A small network was shown many inputs. Here are its activations along a few directions, one row for each input.
Each table varies a few parts of the input and shows all the possible inputs, shuffled.
A made-up example of a description, with smaller parts first: one of 2 separate values, together with either a single point or one of 9 places along a line or (one of 4 places along a line, together with one of 8 places around a ring).
Shared parts are said once, and a part with two or three values counts as separate values.

Other details of the inputs shift rows strongly along two fixed directions, in all tables alike. That doesn't count.

A family of inputs:
r1: [6 127 0 45 231 54 -37 -57 -38 125 -110 -22]
r2: [149 -7 -11 -46 -169 72 97 -16 112 -104 99 -8]
r3: [-569 -376 357 -702 74 86 -314 845 544 -191 -551 306]
r4: [-60 42 31 76 173 -45 -81 -41 -118 139 -84 -35]
r5: [14 117 20 29 215 17 -55 -74 -25 140 -108 -49]
r6: [59 -71 -40 8 -204 -3 126 -2 2 -98 119 -11]
r7: [-74 58 7 106 165 -50 -93 -46 -101 114 -101 -2]
r8: [22 -77 -41 -34 -200 -17 78 74 40 -100 72 28]
r9: [-81 67 7 81 165 -38 -72 -34 -130 125 -98 -22]
r10: [-14 31 -27 -96 -193 -1 121 -49 50 -102 219 32]
r11: [-75 62 10 104 170 -47 -95 -41 -112 104 -97 -9]
r12: [-60 26 14 79 183 -35 -110 -51 -106 126 -74 -35]
r13: [33 -110 -17 -43 -196 -24 69 71 58 -82 72 30]
r14: [126 -19 -41 -55 -147 67 151 -4 75 -133 98 -30]
r15: [13 111 -15 36 215 -1 -63 -58 -38 136 -109 -23]
r16: [63 -112 -31 -4 -196 11 85 9 31 -117 134 -14]
r17: [58 -75 -55 6 -196 11 96 3 -11 -141 148 -26]
r18: [127 -39 -36 -72 -151 75 104 0 124 -134 103 -31]
r19: [-56 29 27 105 168 -58 -98 -60 -89 134 -94 -4]
r20: [-72 58 21 97 176 -51 -99 -40 -115 103 -85 -17]
r21: [88 -78 -22 19 -203 -6 87 -9 -15 -117 126 -13]
r22: [16 109 13 38 219 40 -92 -84 0 145 -85 -40]
r23: [95 -38 -11 -116 -147 45 82 71 156 -103 49 6]
r24: [57 -94 -55 2 -202 9 98 -1 22 -119 128 -7]
r25: [-47 37 12 85 158 -67 -98 -38 -95 167 -84 -9]
r26: [-46 32 35 91 159 -47 -106 -57 -108 138 -97 -6]
r27: [-135 154 25 10 186 -54 -96 -116 -53 129 7 36]
r28: [73 -53 -53 35 -213 -4 100 -17 -24 -118 112 3]
r29: [64 -111 -41 1 -201 5 91 -1 27 -113 128 -7]
r30: [28 113 22 38 206 15 -84 -84 -28 127 -118 -30]
r31: [86 -61 -33 26 -201 1 93 -14 -30 -126 134 -19]
r32: [143 -18 -42 -38 -152 63 123 -22 65 -142 90 -13]
r33: [83 -87 -27 23 -209 -11 91 -18 -3 -101 111 6]
r34: [-69 55 25 75 176 -37 -79 -35 -125 127 -84 -37]
r35: [-78 63 19 75 171 -42 -76 -33 -133 123 -86 -30]
r36: [66 -88 -26 7 -203 -7 118 -1 6 -92 119 -11]
r37: [16 126 31 34 208 29 -63 -73 -10 159 -95 -39]
r38: [148 -3 -48 -28 -152 96 131 -9 78 -140 95 5]
r39: [-67 63 9 90 156 -41 -100 -43 -132 111 -108 -2]
r40: [-48 44 10 79 163 -68 -100 -32 -107 155 -81 -18]
r41: [-15 9 -43 -100 -190 12 94 -51 68 -123 229 35]
r42: [4 34 -29 -77 -198 -5 94 -69 38 -110 213 47]
r43: [95 -32 1 -115 -157 58 74 77 174 -87 60 17]
r44: [78 -52 -40 29 -204 -5 96 -14 -40 -129 131 -13]
r45: [23 -72 -40 -34 -197 -14 77 76 27 -109 79 20]
r46: [-80 63 5 83 161 -41 -70 -40 -119 134 -102 -15]
r47: [138 -16 -21 -35 -143 52 108 -18 114 -127 97 -25]
r48: [-58 46 15 90 154 -49 -96 -59 -111 134 -107 4]
r49: [138 -9 -9 -34 -152 65 100 -11 133 -110 108 -14]
r50: [-57 56 4 78 165 -59 -98 -26 -114 143 -80 -21]
r51: [-66 44 16 104 168 -54 -91 -56 -90 127 -96 -3]
r52: [74 -89 -16 33 -188 -11 89 -7 21 -110 127 -8]
r53: [-80 47 -13 87 171 -31 -99 -49 -108 121 -92 -16]
r54: [-130 160 0 -9 170 -68 -92 -97 -60 166 8 40]
r55: [-69 39 7 79 186 -27 -107 -46 -115 114 -73 -37]
r56: [67 -89 -17 3 -199 -1 114 8 10 -96 126 -18]
r57: [-66 64 -2 77 161 -65 -95 -23 -122 139 -84 -13]
r58: [79 -79 -21 32 -186 -12 91 -7 5 -122 135 -19]
r59: [76 -63 -32 39 -184 -5 96 -11 -9 -132 142 -25]
r60: [-60 51 -8 84 153 -68 -88 -39 -97 162 -95 1]
r61: [-457 -303 333 -709 131 175 -262 787 612 -188 -535 293]
r62: [8 104 9 55 231 13 -65 -75 -31 100 -112 -27]
r63: [17 128 -21 48 220 31 -57 -48 -27 141 -106 -6]
r64: [137 -4 -46 -14 -135 89 134 -7 98 -145 104 -1]
r65: [122 -43 -55 -62 -143 79 122 -2 95 -154 105 -25]
Each input here is: one of 5 separate values, together with either a single point or one of 4 places along a line or one of 8 places around a ring.
Question: Changing only the choice among 5 separate values turns r15 into r62. The same change can be made to r50. Which row results?
Answer: r59
Question: Changing only the choice among 5 separate values turns r51 into r60. The same change can be made to r47. Which row results?
Answer: r23
Question: Which other rows does r17 become when the place on the ring of 8 takes its other values? List them by row number.
Answer: r3, r12, r16, r24, r29, r53, r55
Question: Which other rows does r17 become when the choice among 5 separate values takes its other values? List them by row number.
Answer: r20, r35, r44, r57
Question: Which other rows does r28 become when the place on the ring of 8 takes its other values? List them by row number.
Answer: r21, r26, r31, r33, r39, r44, r48
Question: List by row number the other rows that have the choice among 5 separate values in common with r46.
Answer: r1, r4, r5, r6, r9, r10, r14, r34, r35, r36, r37, r56

A family of inputs:
r66: [805 -169 -156 56 -811 165 497 -146 383 -360 481 -115]
r67: [502 21 -239 56 -723 203 483 -239 183 -656 585 12]
r68: [45 -518 -60 -474 -826 132 382 650 318 -655 182 42]
r69: [185 370 -157 320 572 79 -24 -555 -279 390 88 -295]
r70: [-109 -160 236 -172 -10 -212 -266 207 279 308 -250 162]
r71: [-50 285 -122 337 381 -190 -103 -541 -411 516 247 -192]
r72: [-606 67 232 -363 347 -134 -333 439 152 268 -534 338]
r73: [-225 -15 155 -599 252 201 -118 555 427 -22 -421 119]
r74: [249 223 -296 210 -331 -148 303 -368 -289 104 540 -156]
r75: [275 25 -250 507 -278 -24 198 -378 -416 -251 333 -93]
r76: [-272 -11 37 187 638 -48 -294 -35 -327 365 -304 -169]
r77: [-59 -69 194 -323 33 221 -34 131 355 -289 -44 42]
r78: [-26 399 -44 100 519 67 -77 -118 -110 279 -335 41]
r79: [65 -90 107 374 401 -166 -303 6 -216 430 -454 -109]
r80: [-1 108 -144 335 135 -53 52 -85 -409 108 -144 -37]
r81: [-666 -262 381 -679 -64 -25 -367 723 562 -241 -383 495]
r82: [40 3 -30 404 169 -32 -43 -332 -426 7 101 -201]
r83: [-152 -208 155 -274 -404 -37 46 87 224 -303 313 115]
Question: Changing only one part turns r71 into r76. The same change can be made to r81. Which row results?
Answer: r75
Question: What do these inputs look like to the network?
Answer: one of 3 separate values, together with either a single point or one of 5 places around a ring
Question: List by row number the other rows that have the choice among 3 separate values in common with r67.
Answer: r66, r69, r73, r77, r78
